A small network was shown many inputs. Here are its activations along a few directions, one row for each input.
In each table, some parts of the input vary, and every possible input appears once, in random order.
Descriptions start from the smaller parts, as in this example, which fits no table here: ring(8) and (point or (values(2) and line(4)) or ring(11)).
Shared parts are said once, and a part with two or three values counts as separate values.
(in the rows, 128 means zero)

Other details of the inputs shift rows strongly along two fixed directions, in all tables alike. That doesn't count.
To show where, the next rows are all for the same input, with only those details redrawn:
[162 106 109 122 113 161 106 143 116 110 159 143  85 145 139 165]
[ 76 197 136  93 116 149 141 124 179 124  98 119 117 222  98 144]
[ 95 122 136 136 127 184 124 152 148 202 120  98 139 102 196  72]
[ 75 196 136  94 116 150 142 123 179 123  98 119 118 222  98 144]
[ 95 123 137 136 127 184 124 151 148 202 118  98 139 103 195  72]

Table:
R1: [168  96 129 133 129 120 141 131 101 106 150 150 117 123 117 167]
R2: [138  83 121 143 148 139 132 137 108 151 143 129 159  69 173  66]
R3: [168 101 119 132 113 134 119 135 128 118 156 126  91 135 142 193]
R4: [188 101  97 137  92 104  71 118  40  22 186 162 115  98 120 121]
R5: [100 110 147 143 145 148 139 146 138 189 112  95 164  82 164  58]
R6: [111 117 156 152 131 157 132 163 161 230 112  91 145  91 181 105]
R7: [170 105 127 127 112 144 127 139 108 124 149 138  89 138 140 187]
R8: [117 114  74 129 104  92  76 111  58  61 117 161 100  80 105 115]
R9: [144  72  67 130  94 119  43 127  43  52 161 171  44  76 119 162]
R10: [117 115 155 160 164 104 161 142 144 193 100 111 207  72 148  65]
R11: [220  67 107 157 137 119 130 130  90  84 185 164  86  97 117 204]
R12: [162 106 109 122 113 161 106 143 116 110 159 143  85 145 139 165]
R13: [170 104 120 126 116 149 107 146 113 113 149 127  80 136 129 170]
R14: [150  75 145 161 143 133 131 159 126 191 140 121 150  59 161 110]
R15: [212  58 106 146 127 110 116 132  91  77 187 158  97  99 122 200]
R16: [121 156 129 110 129 115 134 108 136  95 124 139 123 190  74 155]
R17: [ 95 188 148 108 148  78 190 100 153 101  82 134 181 190  68 127]
R18: [ 70 141 146 134  91 175  82 135 112 160 127  88 145  89 197  31]
R19: [142  88 120 152 152 131 140 132 107 143 135 132 180  62 162  57]
R20: [141 161 130 105 155  80 162 107 151 104 121 144 142 161  69 174]
R21: [ 85 196 145  98 120 130 136 113 189 132  87 112 119 217 101 160]
R22: [146 163 128 136 157  82 179  98 144  77 113 145 155 161  65 161]
R23: [171 100 133 129 114 131 139 133 105 116 152 148 100 127 127 172]
R24: [222  67 101 154 143  81 130 120  83  62 175 164 132  88 109 175]
R25: [ 89 114 140 139 142 160 139 140 143 184 118 108 168  92 171  52]
R26: [ 82 199 139  97 116 141 136 111 169 137  94 110 116 223  93 149]
R27: [ 93 182 156 108 149  78 176 117 177 125  89 129 163 193  61 142]
R28: [134 160 135 108 141 102 155 113 158 113 124 140 129 165  66 186]
R29: [116 158 129 101 115 136 139 120 150  93 128 143 105 195  87 152]
R30: [122 160 133 106 116 126 131 110 140 105 124 135 105 195  83 159]
R31: [139 159 130 125 154  89 173 104 146  87 120 142 135 169  77 170]
R32: [233  77 102 144 155  80 132 124  86  86 175 172 127  75 101 184]
R33: [130 155 137 106 140  86 169 110 129  87 114 148 143 178  81 160]
R34: [ 88 195 154 116 132 120 180 106 187 131  95 116 126 199  84 158]
R35: [ 95 196 152  98 132 114 168 110 191 144  96 120 132 190  75 165]
R36: [100 188 141 109 151  76 163  93 169  96  82 132 175 187  69 119]
R37: [106 129 147 155 139 165 149 143 161 221 113  87 139  91 194 102]
R38: [137 158 126 114 147  84 156 109 132  69 109 141 154 169  58 133]
R39: [216  68  98 138 138 102 104 124  65  75 182 169 101 108 116 164]
R40: [151  76  60 127 100  97  53 122  35  45 157 175  58  71 116 148]
R41: [ 35 127 113 132 106 160  74 133 103 175  92 102 108  55 185  51]
R42: [216  63 103 135 139 102 112 134  72  66 175 162 102  98 110 163]
R43: [114 109 123 142 103 138  80 135  75 124 154 112 153  64 187  36]
R44: [101 111 148 146 147 141 130 135 151 196 110 102 170  81 179  67]
R45: [ 74 145 143 136  89 189  65 144 116 168 125  83 134  96 211  46]
R46: [216  61 102 143 139  89 123 125  85  70 183 160 112  95 121 186]
R47: [ 49 212 142  96  88 126 104 105 140  74 108 114 137 205  89  96]
R48: [155  91 132 147 134 157 118 153 135 214 143 106 123  63 189 135]
R49: [ 15 211 111  88  90 137  79 111 143 104  65 115  75 189  94 136]
R50: [103 117 152 143 135 154 130 137 154 203 108  98 154  86 188  74]
R51: [220  75  97 147 140  92 112 120  63  69 175 174 119 100 106 153]
R52: [106 112 144 142 158 119 138 130 144 186 106 105 183  78 178  56]
R53: [101 116 151 148 130 147 148 138 158 202 116  90 160  84 184  86]
R54: [109 113 163 153 136 145 143 156 157 221 114 101 157  82 169  91]
R55: [147  81 136 147 129 159 120 151 111 174 141 110 123  68 177  91]
Q: Changing only one part turns R36 into R52. The same change can be made to R38. Which row results?
A: R42
Q: Changing only one part turns R6 into R27. The same change can be made to R37. Which row results?
A: R31
Q: Describe the family of inputs behind these rows.
A: line(5) and (values(2) or line(9))
Q: Change only the values(2) part in R4. List by row number the other rows that result.
A: R8
Q: Change only the line(5) part in R43. List by row number the other rows that result.
A: R4, R18, R45, R47
Q: Change only the line(5) part in R33. List by row number the other rows that result.
A: R1, R7, R17, R23

Table:
R56: [ 99 152 135 122 124 119 130 121 139 128 111 119 137 138 121 118]
R57: [ 98 153 131 121 128 136 138 123 149 139 109 116 129 148 127 125]
R58: [129  66 129 168 137 158 107 152  99 211 137 101 157   9 226  48]
R59: [127 137 130 125 131 127 134 123 135 123 125 126 136 141 123 125]
R60: [131 123 126 123 122 139 121 133 124 121 134 132 122 138 129 123]
R61: [145 114 118 134 117 123 109 127 105 105 143 136 109 115 128 143]
R62: [103 153 130 122 128 136 139 121 143 129 115 118 137 150 129 114]
R63: [156 107 121 128 117 137 109 135 106 107 152 144 110 127 128 141]
R64: [140 129 129 128 127 125 127 125 126 118 135 130 131 132 125 131]
R65: [124 129 133 124 119 135 117 135 129 130 132 128 116 134 124 134]
R66: [122 135 126 125 130 132 132 126 137 132 123 126 122 137 129 137]
R67: [153 108 123 134 128 113 125 129 111 111 143 141 122 112 117 142]
R68: [107 143 130 117 126 142 132 130 141 131 118 125 134 151 125 111]
R69: [163 109 118 133 117 131 113 128 103 100 155 140 109 122 133 147]
R70: [ 96 147 129 115 126 132 125 127 138 133 107 123 130 146 118 112]
R71: [126 125 127 121 123 138 120 134 129 130 130 130 112 135 126 134]
R72: [108 149 138 122 136 125 146 122 148 136 112 118 149 149 121 113]
R73: [163 105 117 132 134 126 127 129 113 109 149 143 120 124 126 146]
R74: [127 130 131 127 133 125 137 128 138 136 122 126 129 134 125 136]
R75: [151 108 113 130 125 122 114 127 106 105 142 142 109 116 128 147]
R76: [150 117 128 129 136 123 136 129 122 116 138 137 131 131 120 136]
R77: [119 136 128 126 123 134 128 125 133 129 124 123 118 136 130 136]
R78: [125 128 128 127 136 118 138 125 130 127 121 133 134 127 118 126]
R79: [113 144 139 124 137 123 148 127 149 142 110 123 139 144 118 128]
R80: [156 104 120 128 118 135 107 138 108 115 152 142  98 121 127 152]
R81: [145 110 118 128 117 128 103 135 104 107 143 142 107 120 121 140]
R82: [108 154 143 121 136 121 151 123 149 137 111 119 153 151 114 114]
R83: [107 154 143 122 131 121 144 123 149 136 113 115 152 148 119 113]
R84: [103 147 124 121 131 125 134 121 138 128 111 125 132 139 123 121]
R85: [121 132 117 127 127 129 124 125 123 119 124 130 120 128 129 128]
R86: [ 90 159 134 121 124 125 132 119 140 133 105 116 137 143 122 112]
R87: [122 134 130 125 127 130 130 126 135 133 123 124 123 134 130 136]
R88: [126 134 130 126 130 127 132 126 138 133 122 125 126 135 124 136]
R89: [155 107 110 132 131 123 118 127 109 107 143 145 111 113 124 146]
R90: [119 135 132 128 129 115 131 124 132 127 121 126 137 128 118 125]
R91: [136 132 133 129 126 123 127 126 129 120 133 126 134 132 125 128]
R92: [165 105 122 136 122 123 114 132 112 113 151 139 109 114 126 158]
R93: [123 139 134 129 119 130 126 125 129 121 130 122 130 137 131 123]
R94: [168 103 115 132 124 129 115 129 104 100 155 143 110 120 133 150]
R95: [100 158 144 121 134 123 147 121 153 142 108 114 155 151 120 108]
R96: [102 158 142 121 124 126 137 122 147 132 114 115 146 150 125 113]
R97: [152 107 116 133 136 120 130 129 113 112 140 146 120 116 118 143]
R98: [127 133 133 128 121 127 125 128 131 129 129 124 123 130 128 139]
R99: [108 140 128 117 127 139 128 132 143 137 118 126 121 146 122 126]
R100: [143  60 139 172 142 156 120 160 110 219 141 102 161  12 220  61]
R101: [ 93 158 138 120 133 116 143 119 149 139 102 119 148 145 113 112]
R102: [159 109 114 130 127 132 121 129 111 104 150 141 114 125 132 146]
R103: [135 128 134 129 132 122 139 130 134 135 126 130 131 130 120 138]
R104: [ 99 153 140 123 141 127 155 127 158 152 101 119 147 149 119 119]
R105: [142 111 110 124 124 134 110 134 110 110 138 143 106 123 123 138]
R106: [136 126 133 130 127 121 131 129 132 130 131 128 127 129 122 142]
R107: [134 128 129 128 140 127 143 127 132 127 128 131 139 137 121 127]
R108: [114 141 132 127 127 117 127 123 134 127 119 123 136 129 120 121]
R109: [153 111 120 133 118 132 113 129 110 114 148 136 103 119 132 155]
R110: [159 105 117 133 133 126 127 132 119 120 143 142 112 122 127 155]
R111: [121 134 132 126 133 116 139 124 132 128 120 131 138 129 114 124]
R112: [148 113 116 131 129 120 118 126 112 109 138 140 115 117 123 142]
R113: [163 105 119 132 120 128 113 130 107 111 152 140 103 116 131 162]
R114: [120 141 134 125 128 125 133 124 140 136 120 123 131 137 122 134]
R115: [113 143 136 128 119 132 127 125 136 132 123 118 124 136 128 132]
R116: [128 132 126 128 133 130 133 127 137 133 124 128 124 132 127 136]
R117: [160 107 122 133 127 122 123 131 115 120 146 139 114 120 124 156]
R118: [149 114 119 132 126 118 116 125 110 110 141 140 116 115 122 143]
R119: [105 156 146 122 134 119 150 124 151 138 110 116 156 150 114 111]
R120: [128 136 126 125 134 130 135 124 135 123 126 128 135 140 124 126]
R121: [116 132 125 121 122 131 116 131 122 126 122 131 122 132 121 121]
R122: [166 106 118 132 121 127 114 129 104 102 156 142 112 120 132 150]
R123: [100  91 148 160 133 172 116 157 124 225 124  90 174  39 223  24]
R124: [130 131 126 128 123 133 127 125 125 117 132 127 124 136 133 127]
R125: [120 132 126 126 133 118 134 123 132 125 119 130 133 131 119 127]
R126: [ 82 164 133 118 127 126 137 119 147 137  98 113 139 148 123 107]
R127: [ 92 156 132 121 138 121 147 120 152 139 101 121 147 146 115 112]
Q: Changing only one part turns R126 into R86. The same change can be made to R79. Which row results?
A: R103
Q: Changing only one part turns R109 into R77. The same change can be made to R82. Which row results?
A: R76
Q: Describe the family of inputs behind these rows.
A: values(3) and line(4) and line(6)
Q: Change only the values(3) part in R119. List by row number the other rows that result.
A: R67, R100
Q: Start at R91 and move only the line(4) part, one step at a time. The first step leads to R64. Which rows follow, in order?
A: R59, R120
Q: Change only the line(6) part in R62. List by row number the other rows that result.
A: R68, R73, R102, R107, R120
Q: Change only the line(4) part in R127. List by row number the other rows that result.
A: R90, R101, R125

Table:
R128: [118 122 125 131 126 136 119 132 124 144 123 123 122 112 143 120]
R129: [177 121 119 119 128 108 133 122 119  74 152 158 103 164  84 191]
R130: [ 37 231 158  93 130 117 173 106 205 140  62 102 154 227  74 126]
R131: [169 123 114 120 127 102 130 117 111  66 149 158 108 156  84 179]
R132: [118 122 125 131 125 137 120 133 125 143 124 124 121 112 141 120]
R133: [120 122 126 133 129 124 121 128 120 134 124 126 134 106 136 112]
R134: [142 115 135 137 137 129 139 133 131 145 133 125 141 114 139 123]
R135: [118 122 126 131 124 135 119 132 124 144 124 123 121 111 142 121]
R136: [121 126 129 129 117 146 114 133 122 134 134 120 126 122 148 109]
R137: [132 120 131 136 136 121 136 128 124 135 128 126 146 110 136 112]
R138: [120 124 125 132 130 125 122 127 122 135 123 125 135 108 136 110]
R139: [133 120 130 136 138 122 136 127 124 135 128 126 147 111 136 111]
R140: [119 122 125 133 130 126 123 129 122 135 124 126 134 108 136 110]
R141: [122 126 128 129 118 146 114 133 122 133 133 121 127 123 149 108]
R142: [141 116 134 136 139 129 139 132 132 146 132 125 142 116 139 122]
R143: [156 132 113 112 108 126 108 122 110  62 152 153  88 172  93 177]
R144: [130 120 131 133 131 137 130 134 134 149 129 121 128 116 144 127]
R145: [130 119 131 134 131 138 130 135 133 149 129 122 127 115 143 127]
Q: Changing only one part turns R128 into R132. The same change can be made to R142. Which row results?
A: R129
Q: Describe the family of inputs behind these rows.
A: values(3) and (point or ring(5))
Q: Which other rows agree with R135 in the values(3) part? List them by row number.
A: R130, R133, R134, R136, R137
